A small network was shown many inputs. Here are its activations along a few directions, one row for each input.
In each table, some parts of the input vary, and every possible input appears once, in random order.
Descriptions start from the smaller parts, as in this example, which fits no table here: one of 6 places along a line, together with either a single point or one of 9 places along a line or (one of 2 separate values, together with one of 5 places around a ring).
Shared parts are said once, and a part with two or three values counts as separate values.

Other details of the inputs vary at random and push rows far along two fixed directions, the same in every table; ignore that.

Table:
R1: -100, -46, 49, 71, -21, -96, 107, -50, 44, 94, -113, -11
R2: 15, 36, -141, -77, 6, -165, 385, -443, 24, 184, 15, 72
R3: 119, 32, -55, 27, -68, 244, -314, 83, -13, -252, 109, 37
R4: -64, -67, -106, -2, 208, -41, 177, -255, 9, -129, 67, 26
R5: -37, 8, -142, 154, 40, 214, -25, -404, 103, -273, 140, 123
R6: 51, -12, -158, -25, -14, 31, 256, -469, 30, 15, -6, 156
R7: -88, -68, 190, -51, 109, -109, 21, 383, -38, 189, -94, -196
R8: 73, 20, -133, -80, 51, 139, -36, -513, 154, -104, 120, -10
R9: -26, 38, 33, 30, -132, -68, -26, 67, 31, 60, -20, -3
R10: 8, -54, -112, -93, 124, -355, 343, -176, -128, 42, -83, 121
R11: -122, -60, 7, -108, 189, -274, 272, -72, -14, 137, -56, -107
R12: -18, -65, -69, 55, -71, -36, -60, -267, 106, -152, -52, 78
R13: 22, -30, 127, -92, -129, -238, -2, 392, -90, 223, -174, -58
R14: 30, -23, 15, -64, 33, -155, 119, 151, -143, 71, -84, 64
R15: 31, 97, -36, 213, 22, 664, -595, -124, 203, -440, 312, -66
R16: 34, -41, -158, -19, -26, -137, 139, -219, -72, -144, -72, 208
R17: 39, -38, -164, -86, 12, -110, -46, -317, 29, -179, 24, 53
R18: -68, 29, 317, 15, 2, 5, 24, 817, -150, 323, -88, -173
R19: 77, -51, 130, -66, 56, 137, -402, 328, -9, -97, -8, -158
R20: 97, 47, -101, 195, -87, 612, -589, -128, 154, -526, 286, 75
R21: 130, 167, 278, 67, -188, 512, -386, 669, -30, 203, 143, -202
R22: -12, -44, -23, -168, 108, -333, 170, -78, -74, 94, -86, -19
R23: -87, 66, 164, 76, -60, -34, 25, 280, 4, 229, -40, -118
R24: -71, -28, -24, -23, 206, 15, 44, -68, 12, -58, 83, -87
R25: 25, 38, 137, -101, 23, -126, -41, 444, -138, 180, -39, -99
R26: 73, 22, -105, -34, -21, 16, -133, -76, 5, -155, 50, 51
R27: -76, 15, -147, 37, -81, -316, 361, -290, 1, 103, -74, 170
R28: -46, 42, 148, 77, -235, -170, 206, 446, -133, 304, -170, 75
R29: 88, -31, 105, -45, -37, 223, -232, -13, 137, 17, -28, -133
R30: -96, -2, -26, 118, -19, -50, 239, -99, -14, 40, -63, 132
Description of these inputs: one of 5 places along a line, together with either a single point or one of 5 places around a ring.
The inputs of R28 and R12 match in every part but the place on the line of 5. If R30 is changed in the same way as R28 into R12, which row does it become?
> R1
Which other rows agree with R15 in the place on the line of 5? List them by row number.
> R2, R24, R25, R26, R27
Start at R19 and move only the place on the line of 5, one step at a time. The first step leads to R22. Which rows follow, in order?
> R25, R10, R14
Which other rows does R20 become when the place on the ring of 5 takes its other values? List them by row number.
> R3, R4, R5, R10
Which other rows agree with R22 in the place on the line of 5? List them by row number.
> R8, R9, R11, R17, R23

Table:
R31: -3, -46, -113, -17, 82, -7, 162, -497, 86, -40, 9, 85
R32: -6, 23, 6, -39, 18, -13, -171, 23, 40, -94, 73, -63
R33: 16, 34, 34, -20, 39, -78, 163, -163, 10, 175, -77, 42
R34: 28, -24, 27, -56, -95, -276, 273, 237, -182, 224, -153, 96
R35: 79, -62, 23, -105, 84, -4, 17, 86, -70, 48, -33, -46
R36: -16, 48, 301, -22, -110, 92, -12, 576, -31, 355, -37, -184
R37: 19, 13, 178, -92, -58, -14, -193, 328, 3, 127, -52, -183
R38: 20, 135, 40, 86, 6, 283, -315, 91, 24, -58, 129, -33
R39: -5, -11, -141, 71, -80, -9, 157, -365, 51, -104, 12, 137
R40: 85, 45, 91, -35, -189, 21, -163, 429, -71, 91, -50, -46
R41: -138, -131, -3, -48, 140, -383, 347, -148, -28, 172, -209, -18
R42: -5, 9, -103, -111, 29, -377, 279, -106, -70, 133, -44, 29
R43: -77, 7, -128, 19, 31, -96, 205, -324, 24, -27, 46, 47
R44: 9, 83, -78, 78, 40, 286, -247, -196, 86, -223, 170, 4
R45: -37, 26, -136, 54, 53, 276, -163, -225, 120, -288, 207, -45
R46: 40, 31, -150, 101, -48, -24, 125, -448, 27, -98, -15, 195
R47: -16, 54, 53, 69, -162, -120, 206, 88, -65, 220, -97, 86
R48: -32, -16, -20, -107, 73, -398, 372, 69, -168, 232, -71, 57
R49: -12, -21, 92, -4, -32, 108, 33, 201, 53, 130, 24, -144
R50: 41, -38, -119, 52, 54, 247, -207, -171, 35, -370, 65, 142
R51: -50, -49, -150, -23, 208, -145, 191, -334, -23, -178, 44, 122
R52: 20, 14, 25, 107, -137, 326, -214, 178, 81, -107, 118, -25
R53: -134, -59, -7, 9, 124, -366, 273, -107, -29, 66, -97, 27
R54: 60, 20, 51, 24, -153, 200, -409, 171, 66, -174, 39, -39
R55: 137, -21, -59, -68, 57, 229, -342, -79, 88, -203, 106, -87
R56: -15, -66, -7, 137, 5, 215, -339, -29, 89, -293, 22, 20
R57: -8, 2, 293, -60, 23, 28, -32, 713, -145, 284, -130, -176
Describe the family of inputs behind these rows.
> one of 3 separate values, together with either one of 4 places along a line or one of 5 places around a ring
The inputs of R44 and R31 match in every part but the choice among 3 separate values. If R53 is changed in the same way as R44 into R31, which row does it become?
> R41
Which other rows does R51 become when the place on the ring of 5 takes its other values? List them by row number.
> R32, R42, R48, R53
Which other rows does R33 become when the place on the line of 4 takes its other values? List them by row number.
> R31, R36, R49
Start at R41 and move only the place on the ring of 5, one step at a time. The first step leads to R57. Which rows follow, in order?
> R35, R55, R37
Which other rows does R47 become when the place on the line of 4 takes its other values? List them by row number.
> R39, R46, R52
